Each row below is a small network's average activation on inputs in which a field has the value named, seen along a few directions.
Values that are neighbours, or in one group, have similar rows; names and order tell nothing.
In the rows, zero is written as 500.
Strong random noise was added to every row along 2 fixed directions; ignore it. To show where, here is one row again and again, with new noise each time:
[348 479 490 450 557 497 519 553 464 460 621 416 351 430 569 455]
[435 513 424 552 493 403 505 452 422 501 770 397 678 619 626 501]
[350 493 451 486 543 457 537 488 475 475 677 397 430 481 589 468]
[462 472 554 448 522 527 427 676 357 457 604 467 497 493 565 466]


Values of DIDU:
nik: [536 518 413 488 451 406 394 306 696 632 457 501 432 594 518 503]
nef: [558 519 583 646 376 384 619 408 566 534 387 705 364 396 377 524]
fava: [810 408 574 420 431 448 310 529 468 634 468 569 587 598 448 562]
lev: [527 576 434 542 542 655 527 538 553 460 463 432 592 601 542 507]
bip: [510 438 418 343 584 582 643 485 667 534 131 461  77 282 434 578]
dudig: [395 439 535 403 583 494 424 622 448 437 562 447 390 462 519 450]
namat: [428 484 641 515 502 468 489 498 476 453 482 665 486 377 381 406]
nisa: [590 541 645 531 432 563 359 693 368 499 587 649 785 573 591 505]
dun: [470 502 485 452 500 632 626 551 557 466 166 432 456 378 429 532]
pake: [261 625 373 660 480 340 719  68 647 510 800 476 503 542 531 490]
mupof: [438 513 402 466 612 606 615 525 552 462 472 315 325 433 508 469]
meval: [517 630 267 628 523 519 611 128 654 473 587 315 733 782 595 611]
ruvuf: [650 396 596 559 404 368 396 591 364 553 432 715 721 461 334 486]
The values of DIDU form a line.
Name the neighbours of dudig, in listed order.
Answer: nisa, mupof
Name the neighbours of ruvuf, in listed order.
Answer: nef, namat
Name the neighbours of meval, in listed order.
Answer: lev, dun

Values of SADUS:
fifuf: [465 529 473 560 460 438 545 389 485 535 517 602 558 448 497 501]
kufo: [445 428 461 455 525 393 501 420 499 514 608 414 367 472 534 517]
garun: [328 536 447 534 518 441 705 223 686 521 470 541 268 330 434 461]
fiz: [416 516 416 547 534 461 545 493 468 466 657 376 507 557 613 480]
firo: [543 511 431 401 522 543 544 460 574 505 329 448 444 565 510 551]
miva: [366 534 412 513 570 555 584 471 513 432 534 312 583 512 552 462]
numik: [501 524 595 469 525 656 379 770 337 411 553 497 573 542 541 491]
davu: [316 421 582 371 566 515 489 611 602 487 415 546  75 259 414 399]
surog: [475 446 550 375 602 577 395 608 468 499 576 495 364 402 511 463]
lufa: [658 535 533 524 448 523 461 460 494 510 383 574 646 596 433 543]
poni: [533 502 508 539 476 504 617 502 563 509 364 571 318 416 387 513]
fenum: [572 489 500 496 476 555 456 481 630 534 315 481 411 487 475 533]
zuto: [553 472 625 525 446 474 437 632 412 502 519 606 562 470 496 483]
The values of SADUS form a line.
A walk along SADUS starts at miva and steps to its neighbour numik. Put fifuf, firo, lufa, fenum in the order it reaches them.
Answer: fifuf, lufa, fenum, firo
Name the neighbours of kufo, in listed order.
Answer: davu, surog
